A small network was trained on invented records. Each row is its activation on one of them, seen along a few directions.
Here are examples, each followed by its value of one field, Z.
Records without Z are marked missing.
The largest differences between rows may come from other fields.
In the rows, zero is written as 500.
Strong random noise was added to every row along 11 fixed directions; ignore it. To show where, here is one row again and again, with new noise each time:
[439 313 387 547 413 596 838 464 604 849 496 740 440 772 721 467 434 426
 364 520 411 559 289 399 681 634 295 552 536]
[498 467 272 171 263 600 571 674 415 324 359 606 328 440 195 476 379 659
 672 485 328 732 486 620 499 409 494 513 507]
[527 485 498 282 647 446 527 468 443 365 470 484 541 489 284 431 286 371
 691 594 492 740 511 572 571 555 613 426 369]
[643 515 609 622 509 541 526 494 452 644 420 354 649 573 384 517 404 416
 642 535 320 345 515 554 363 635 440 539 377]
[427 411 436 545 195 533 732 576 623 531 391 431 638 703 370 490 497 600
 544 504 488 687 403 617 573 406 512 441 469]
[364 487 443 395 499 564 805 481 363 623 523 736 441 450 483 467 299 413
 394 634 407 600 486 442 672 457 547 415 442]
[400 621 691 726 578 370 410 542 459 342 624 315 383 299 743 540 538 441
 481 604 503 401 588 172 396 452 677 515 628]
[365 580 491 620 434 421 548 711 494 664 598 427 514 597 325 718 492 556
 577 392 540 532 389 466 526 531 439 535 626]
[693 592 530 268 459 560 503 500 473 266 368 487 403 391 388 394 321 540
 628 524 205 473 626 532 298 439 421 609 474]
[594 631 639 419 842 202 642 632 592 305 784 590 499 557 431 449 241 323
 671 406 550 665 227 375 548 669 422 700 644]
[394 649 603 539 497 333 484 383 614 472 421 340 429 662 658 534 406 498
 475 439 427 623 630 311 419 360 319 595 610]
[531 354 471 332 616 658 469 496 810 608 460 471 426 636 469 428 473 337
 331 485 452 486 544 498 518 470 451 411 432]
[619 429 479 380 404 589 342 598 759 461 487 308 520 617 384 661 639 664
 681 433 577 527 478 637 437 606 449 515 620]

[396 720 653 526 617 320 530 437 365 385 541 435 621 365 429 516 398 477
 457 572 555 554 673 477 522 307 597 393 432] => z13
[699 283 444 238 863 511 227 453 666 253 529 481 429 490 473 250 510 256
 592 513 621 611 469 554 507 686 592 453 356] => z4
[544 532 483 244 624 606 407 429 664 508 406 442 444 531 438 508 449 454
 448 535 467 585 673 578 478 425 452 399 411] => z9
[554 439 441 525 377 539 534 574 381 506 463 475 633 513 278 477 509 540
 667 527 505 486 407 658 484 624 599 491 419] => z2
[537 477 387 487 399 497 678 678 466 510 505 676 306 521 569 486 418 532
 565 447 309 521 308 369 479 576 346 692 616] => z3
[367 569 466 721 462 321 505 689 300 407 532 515 402 423 500 399 487 484
 574 442 476 573 359 332 475 487 558 574 537] => z8
[644 798 600 264 639 403 484 233 422 365 157 534 396 535 608 324 205 461
 459 468 117 585 833 477 290 288 127 628 366] => z6
[578 458 498 589 433 588 308 684 557 420 463 315 337 392 533 537 634 526
 558 518 367 365 525 387 322 531 558 546 559] => z5
[277 376 312 416 530 479 339 418 182 612 509 538 336 431 434 609 473 481
 698 569 622 665 530 405 641 677 634 465 503] => z10
[446 151 429 651 340 824 475 491 380 603 392 393 498 313 623 451 684 389
 509 869 483 392 562 479 570 619 930 197 268] => z18
[618 417 491 585 446 441 507 503 530 551 507 402 601 716 403 466 447 473
 729 390 441 464 334 509 396 716 374 711 518] => z10
[723 270 464 518 439 632 578 371 712 345 335 534 416 556 935 182 573 435
 426 650 345 503 449 407 474 546 470 538 408] => z11
[424 353 394 463 585 530 374 573 408 599 517 453 514 502 305 547 504 390
 597 540 620 604 449 568 612 608 693 357 382] => missing
[374 491 524 673 655 279 696 628 581 604 579 464 751 742 268 435 376 266
 520 428 680 772 247 581 719 478 521 411 336] => z11
[575 523 593 492 668 364 359 579 813 363 625 317 553 622 402 487 500 391
 492 359 593 472 446 454 419 481 466 598 568] => z11
[471 676 674 569 498 366 933 364 511 529 526 563 721 631 526 451 215 431
 429 550 424 568 476 485 545 382 406 558 455] => z3
[462 327 435 817 556 439 522 642 356 654 570 560 488 535 653 437 631 396
 550 516 569 468 240 364 600 754 557 496 467] => z14
[403 705 434 337 530 455 542 587 250 525 582 737 386 322 312 613 395 624
 445 402 463 447 561 497 522 389 389 553 628] => z12
[460 235 377 441 567 730 691 619 516 668 764 855 250 361 794 545 593 419
 385 681 573 415 250 312 737 776 618 460 647] => z18
[512 675 677 735 464 334 941 574 347 611 702 624 819 558 265 483 256 475
 516 392 439 347 288 556 496 509 404 696 507] => z14
[455 493 512 516 464 628 365 791 483 445 718 393 490 243 239 755 679 609
 594 555 679 364 457 580 509 558 784 394 606] => z5
[685 452 620 588 528 585 736 483 680 487 534 586 660 463 739 369 551 451
 370 670 482 424 434 554 559 519 551 423 414] => z16
[549 289 332 453 383 465 404 627 568 359 503 537 336 585 546 425 591 567
 658 398 491 591 302 409 465 650 446 682 630] => z14
[343 547 478 447 401 367 424 181 446 381 343 482 402 537 742 396 480 585
 403 501 530 663 742 367 492 284 413 550 556] => z15
[234 348 330 667 586 409 370 626 487 780 608 512 389 629 566 675 628 439
 514 450 752 685 324 350 742 655 512 427 570] => z13
[577 657 752 756 671 371 747 564 578 645 781 534 718 533 612 636 463 470
 509 498 619 327 305 468 546 669 429 588 596] => z3
[625 496 590 626 312 529 497 605 683 443 585 398 640 569 443 611 652 658
 594 455 611 427 442 561 464 538 510 528 609] => z13
[517 555 523 473 727 459 264 335 519 577 599 546 336 451 882 681 607 539
 503 520 647 449 593 322 522 695 374 582 720] => z17
[413 686 539 191 597 476 320 270 526 345 595 569 255 319 755 719 536 696
 430 515 621 548 763 373 520 423 435 530 792] => missing
[325 692 524 460 585 408 649 607 303 492 673 618 452 355 308 630 294 481
 470 476 480 514 507 395 559 409 542 539 581] => z1
[638 754 764 495 817 471 361 443 521 417 608 441 477 267 679 589 487 417
 414 555 481 251 704 409 374 492 458 518 573] => z16
[722 482 351 337 728 799 342 747 159 748 507 697 347 186 131 571 398 355
 570 520 246 129 509 621 399 757 499 487 324] => z16
[280 559 457 715 290 375 481 549 621 538 441 393 434 704 775 665 717 695
 444 418 648 693 456 376 552 395 356 524 695] => z6
[598 543 551 431 235 615 464 471 725 329 256 264 666 546 416 501 623 723
 496 491 485 553 710 744 365 254 502 403 454] => z7
[523 392 229 457 217 668 494 677 282 475 307 646 298 375 506 449 601 681
 606 530 350 529 446 544 458 544 504 503 461] => z2
[433 480 419 608 427 419 684 629 371 569 485 594 515 568 333 406 362 400
 508 424 379 570 317 480 532 487 480 544 423] => missing
[403 382 575 647 728 367 513 411 494 286 652 529 549 365 826 267 595 286
 385 698 795 643 425 340 702 521 825 318 428] => z15
[475 706 523 451 501 193 668 589 308 118 707 739 440 314 530 429 396 648
 618 442 605 665 319 405 555 460 517 722 743] => z17
[216 692 530 649 802 421 313 680 323 681 716 572 152 297 534 578 438 249
 213 367 421 215 581  78 404 411 470 564 640] => z8
[704 449 525 283 684 636 556 394 662 462 476 651 582 532 525 351 462 432
 409 525 503 471 522 688 534 554 402 438 389] => z4
[587 500 516 427 317 630 574 472 755 579 427 450 545 666 526 558 544 675
 467 431 433 451 521 612 433 455 283 567 570] => z18
[586 458 640 245 725 614 214 221 831 252 429 245 430 415 696 407 548 369
 385 674 574 501 853 443 409 392 684 345 432] => z9
[302 490 394 428 706 505 330 359 253 634 522 656 286 336 685 571 500 424
 395 613 611 553 650 313 631 539 566 384 526] => z15
[582 367 424 565 283 627 685 370 426 663 211 547 483 672 641 372 387 482
 525 561 151 488 513 466 421 536 297 607 366] => z1
[418 308 428 700 649 360 373 529 377 540 435 429 536 593 442 343 477 234
 632 524 587 653 352 414 563 664 669 457 302] => z7
[324 603 501 580 474 356 337 583 570 419 527 362 401 504 618 680 652 633
 518 417 689 665 552 377 524 422 510 497 705] => z7
[590 366 594 664  62 656 675 372 747 220 387 387 649 480 832 266 744 714
 327 619 493 320 566 518 376 300 663 489 533] => z8
[316 336 148 338 397 497 214 625 599 532 217 400 270 759 368 539 626 567
 583 358 590 941 489 543 592 440 402 396 452] => z6
[506 752 685 607 509 281 613 503 365 341 400 355 667 496 322 428 249 422
 605 496 270 553 621 500 333 305 436 564 347] => z1
[426 451 323 140 286 620 514 270 455 340 311 600 320 464 622 451 462 706
 530 608 430 744 717 526 554 378 467 474 525] => z10
[729 565 589 391 512 648 589 456 489 448 504 650 564 394 460 373 463 549
 444 503 340 247 534 649 375 513 383 586 463] => z4
[284 458 464 810 406 315 506 561 300 409 272 288 433 526 597 317 439 322
 583 640 360 810 500 258 503 372 684 405 287] => z5
[511 525 563 587 622 362 685 465 603 439 512 560 422 605 777 294 362 310
 416 544 395 627 394 279 512 493 418 592 478] => z9
[509 354 490 526 634 552 349 408 347 535 534 469 559 403 419 429 547 362
 548 571 617 386 526 536 542 633 666 420 370] => z12
[764 606 785 474 546 483 468 189 751 295 499 343 835 531 692 484 626 666
 527 550 718 397 638 717 440 514 476 515 558] => z17
[549 534 540 427 650 535 449 553 546 443 538 528 417 394 433 397 420 374
 432 483 428 403 538 462 430 485 536 520 473] => z2
[409 256 397 503 641 629 330 476 514 642 513 442 527 510 360 412 585 262
 374 531 637 415 536 528 601 541 691 305 313] => z12

Here are new rows. What is Z for each?
[777 469 580 326 535 747 213 560 880 451 573 350 361 415 668 691 776 669
 505 493 532 213 605 534 305 641 429 555 724] => z9
[471 426 496 487 384 548 429 268 522 448 384 425 453 495 761 502 594 575
 489 610 521 554 634 437 492 478 550 455 520] => missing
[514 617 693 326 913 626 488 335 596 821 643 488 687 474 417 755 427 356
 374 647 656 417 697 642 653 596 517 254 391] => z5
[565 385 502 717 425 550 450 628 256 421 398 338 549 339 385 324 515 355
 695 644 322 402 478 476 353 572 746 438 249] => z10
[297 481 464 592 332 397 451 695 607 515 556 267 681 665 138 632 615 595
 560 347 722 652 417 618 567 398 606 424 553] => z14
[419 728 592 669 403 336 439 496 321 585 465 309 634 565 354 719 464 641
 657 407 502 491 590 549 404 451 419 562 558] => missing
[349 573 469 770 419 154 451 429  87 329 306 315 435 556 645 445 356 458
 908 624 390 911 459 244 478 602 554 615 427] => z5
[453 390 612 551 475 600 607 201 723 616 394 386 636 669 714 430 511 418
 307 661 546 530 641 497 581 418 542 369 391] => z5
[504 513 483 473 664 459 489 703 596 383 557 555 459 420 376 335 506 355
 337 411 551 508 430 486 527 365 583 433 457] => z17
[479 641 571 522 283 540 629 546 532 476 583 497 612 423 423 671 574 742
 451 461 538 387 524 605 469 376 508 503 646] => missing
[704 198 384 555 561 593 194 441 574 529 337 412 406 596 555 228 602 324
 538 427 377 308 480 468 338 690 436 608 352] => z15
[661 480 373 427 243 468 433 414 464 396 230 511 472 665 507 393 509 689
 689 371 341 571 494 629 341 513 198 732 530] => z17
[393 645 659 734 427 427 618 408  97 489 469 383 620 284 530 575 395 499
 660 759 418 470 638 397 467 500 739 420 406] => z18
[364 655 432 414 461 408 399 610 458 372 393 403 479 461 279 575 450 580
 550 460 509 713 621 547 506 271 526 406 462] => z11
[413 442 252 289 395 535 575 738 398 564 525 726 376 542 217 562 478 572
 606 395 529 683 303 616 625 571 438 522 567] => z2
[569 664 663 626 795 337 341 444 569 629 530 367 514 606 570 544 436 337
 478 367 449 398 539 392 367 560 279 582 488] => missing
[529 485 439 546 722 392 723 537 346 569 435 801 365 559 585 188 242 213
 398 481 277 583 311 353 564 557 339 603 323] => z6
[387 241 290 585 310 618 501 470 440 715 470 654 361 585 719 499 686 586
 457 484 588 454 369 416 611 673 469 544 587] => z8
[536 800 597 315 372 410 394 592 488 257 523 319 521 409 237 772 460 813
 770 404 494 552 643 611 340 407 427 612 720] => z18
